[[130 130 138 133 127]
 [126 127 105 114 131]
 [119 116 129 127 122]] => 105

[[144 154 111 117]
 [112 103 150 143]] => 150

[[102 130 105 123 114 117 126]
 [142 106 139 112 131 117 122]
 [107 128 108 126 111 123 113]] => 139

[[124 117 123 146 132 121]
 [128 106 116 156 133 115]] => 116

[[114 125 134 128]
 [153 134 121 127]] => 121

[[138 132 116 129 134 128]
 [114 122 153 131 120 127]] => 153

[[125 134 143 126 126 134 140]
 [128 129 110 134 135 119 114]
 [120 151 113 131 156 118 124]] => 110

[[124 124 145 139 126 113]
 [120 118 114 119 124 147]
 [133 134 111 118 131 149]] => 114
---
[106 106 151 138 120 115] Answer: 115
[127 145 157 132 130] Answer: 130
[125 125 105 124] Answer: 124
[148 103 108 136 114 121 105] Answer: 105
[129 126 105 129 127] Answer: 127
[129 137 128 128 129 126 153] Answer: 153
---
128	107	103	128
139	147	131	141
-> 147

125	146	129	146	120
134	100	125	102	124
-> 125

147	129	104	100	115
127	122	133	124	129
-> 133

135	124	112	121	122	148	144
155	109	105	124	149	136	132
-> 149

136	105	122	128
133	116	122	126
-> 116

131	115	146	106	117	110
122	134	98	114	139	141
-> 114
---
Input: [110 111 121 114 105]
Output: 105
Input: [144 136 122 154 116 130]
Output: 130
Input: [104 130 126 118 155]
Output: 155
Input: [ 99 129 125 143]
Output: 143
Input: [127 150 137 140]
Output: 140
Input: [130 123 114 130 157 116]
Output: 116
Input: [103 110 146 142 122 139 133]
Output: 133
---
[[128 131 126 130]
 [126 152 108 143]] -> 143

[136 122 152 122 121 125 130] -> 136

[[131 125 130 128 119 133 134]
 [121 129 121 115 125 126 131]
 [137 133 136 154 129 130 141]] -> 141

[[124 132 101 123 152 142 115]
 [137 135 132 143 123 119 106]] -> 143

[[121 108 155 130]
 [111 152 134 128]] -> 152

[[127 123 155 102 114]
 [144 139 129 131 129]] -> 144

[[147 127 101 119]
 [122 134 126 136]] -> 136
---
[142 109 132 126 121 131 102]
142, 102

[134 129 129 149 110 121]
134, 121

[127 115 110 157 112 130]
127, 130

[[111 121 131 122 115]
 [158 138 152 139 152]]
111, 152

[[133 132 139 130 100 138 105]
 [122 123 121 123 148 123 119]
 [134 120 141 116 109 131 110]]
133, 110

[[134 138 118 109 105]
 [129 127 137 122 116]
 [106 148 129 126 146]]
134, 146

[[131 128 122 129 130 150 131]
 [129 131 117 131 130 123 128]
 [137 136 131 122 130 104 124]]
131, 124
---
[[128 128 127 129 112 121]
 [150 129 128 132 130 128]] Out: 132

[[132 129 128 150 136 131 136]
 [118 134 131 146 136 131 118]
 [130 119 136 115 122 128 130]] Out: 136

[[123 116 142 131 112 136 138]
 [124 118 138 132 116 132 138]
 [127 150 146 120 104 117 144]] Out: 116

[[130  99 122 127]
 [122 152 131 138]
 [132 111 120 133]] Out: 152

[[143 138 143 120 106 155]
 [123 137 130 113 121 128]] Out: 113

[[149 141 129 117 115]
 [128 136 134 127 120]] Out: 134

[[126 133 132 112 122 127]
 [124 137 131 151 126 126]] Out: 151
---
[130 120 129 152 127 126] Answer: 120
[126 117 124 154 151 123 116] Answer: 117
[138 120 126 132  99 130] Answer: 120
[134 104 140 103 118] Answer: 104
[118 151 131 145] Answer: 151
[106 123 133 125] Answer: 123
[141 156 137 136 147] Answer: 156
---
[[110 101 112 135 105]
 [121 125 144 139 125]
 [119 125 135 121 136]]
101

[[130 122 119 118 150 134]
 [123 123 123 124 148 139]
 [122 126 131 128 140 129]]
122

[[122 115 139 122 119]
 [102 134 136 127 119]
 [113 130 133 126 124]]
115

[[152 118 135 133]
 [151 117 135 133]
 [141 123 151 133]]
118

[[139 147 119 136]
 [131  99 123 134]
 [102 117 128 121]]
147

[[145 132 149 124 114 117 133]
 [145 132 150 125 114 117 133]
 [145 133 145 122 115 118 132]]
132
---
[100 125 104 111 143] yields 100, 143

[[141 120 123 131 140]
 [120 129 130 117 119]
 [152 109 119 104 138]] yields 141, 138

[151 144 127 128 120 100] yields 151, 100

[153 104 142 109] yields 153, 109

[[153 123 137 115 133]
 [148 138 134 111 144]] yields 153, 144

[143 136 147 109 156] yields 143, 156

[[122 138 107 134 117 122]
 [137 131 152 132 133 139]] yields 122, 139

[100 113 152 138] yields 100, 138

[122 152 104 122 132 145] yields 122, 145

[[125 137 124 149 116]
 [128 126 113 127 138]
 [139 128 122 134 140]] yields 125, 140
---
104,146,104,141,119
127,138,136,157,131
-> 157

125,108,152,109,129,126
130,118,110,120,128,129
-> 128

142,127,125,135,132
144,114,144,126,107
-> 126

133,128,123,120,150,136,144
148,105,115,117,129,146,108
-> 146

127,132,144,126,145
127,126,147,132,149
-> 132

119,139,109,152,136,105
127,121,112,126,136,108
-> 136

116,140,123,112,145,133
115,121,149,123,120,142
-> 120

128,134,120,108
129,140,120,101
-> 120

129,127,149,109,139,132
134,127,125,133,123,129
-> 123

144,128,128,115,123,149,127
144,128,128,116,127,149,127
-> 149
---
[100 106 144 131 134 114] Out: 100, 114

[[124 139 124 106]
 [128 116 140 126]
 [125 119 133 117]] Out: 124, 117

[118 105 134 100] Out: 118, 100

[104 124 109 141 125 119] Out: 104, 119

[[119 112 147 129 133]
 [149 105 131 131 134]
 [108 128 128 113 136]] Out: 119, 136

[[126 131 131 119 116]
 [133 143 107 151 117]] Out: 126, 117

[118 150 125 135 137 143 116] Out: 118, 116

[157 151 110 103 131 135] Out: 157, 135
---
[[149 120 150 128 127 110]
 [152 136 154 128 127 110]
 [146 121 147 128 127 114]] ==> 110, 146

[102 155 109 135 124 130 148] ==> 148, 102

[123 147 156 126] ==> 126, 123

[108 156 115 139 111 154] ==> 154, 108

[[136 146 118 144]
 [147 152 108 116]] ==> 144, 147

[[110 148 129 122 123 104 122]
 [128 128 128 128 128 128 128]] ==> 122, 128
---
Input: [139, 151, 127, 107, 138]
Output: 138
Input: [136, 137, 133, 125, 149, 152]
Output: 152
Input: [154, 135, 127, 125, 123]
Output: 123
Input: [113, 99, 147, 115, 118, 122]
Output: 122
Input: [138, 151, 125, 128]
Output: 128
Input: [139, 147, 128, 155]
Output: 155
---
[[124 113 127 145 139]
 [125 132 146 129 108]
 [134 132 121 116 153]] -> 132

[[139 114 111 104 143 140]
 [113 145 145 144 105 125]] -> 114

[[131 114 138 129 127 130 136]
 [126 123 124 107 119 131 118]
 [130 133 132 149 137 125 139]] -> 123

[[113 155 121 125 114 124 131]
 [130 134 132 140 113 153 126]
 [112 124 130 120 119 124 117]] -> 134

[[136 118 128 136 149]
 [134 128 137 130 125]
 [119 109 134 135 102]] -> 128

[[129 137 126 149 104]
 [134 118 125 131 130]] -> 137

[[112 143 112 147 113 128  99]
 [144 139 122 114 125 140 121]
 [128 127 127 128 127 129 127]] -> 139
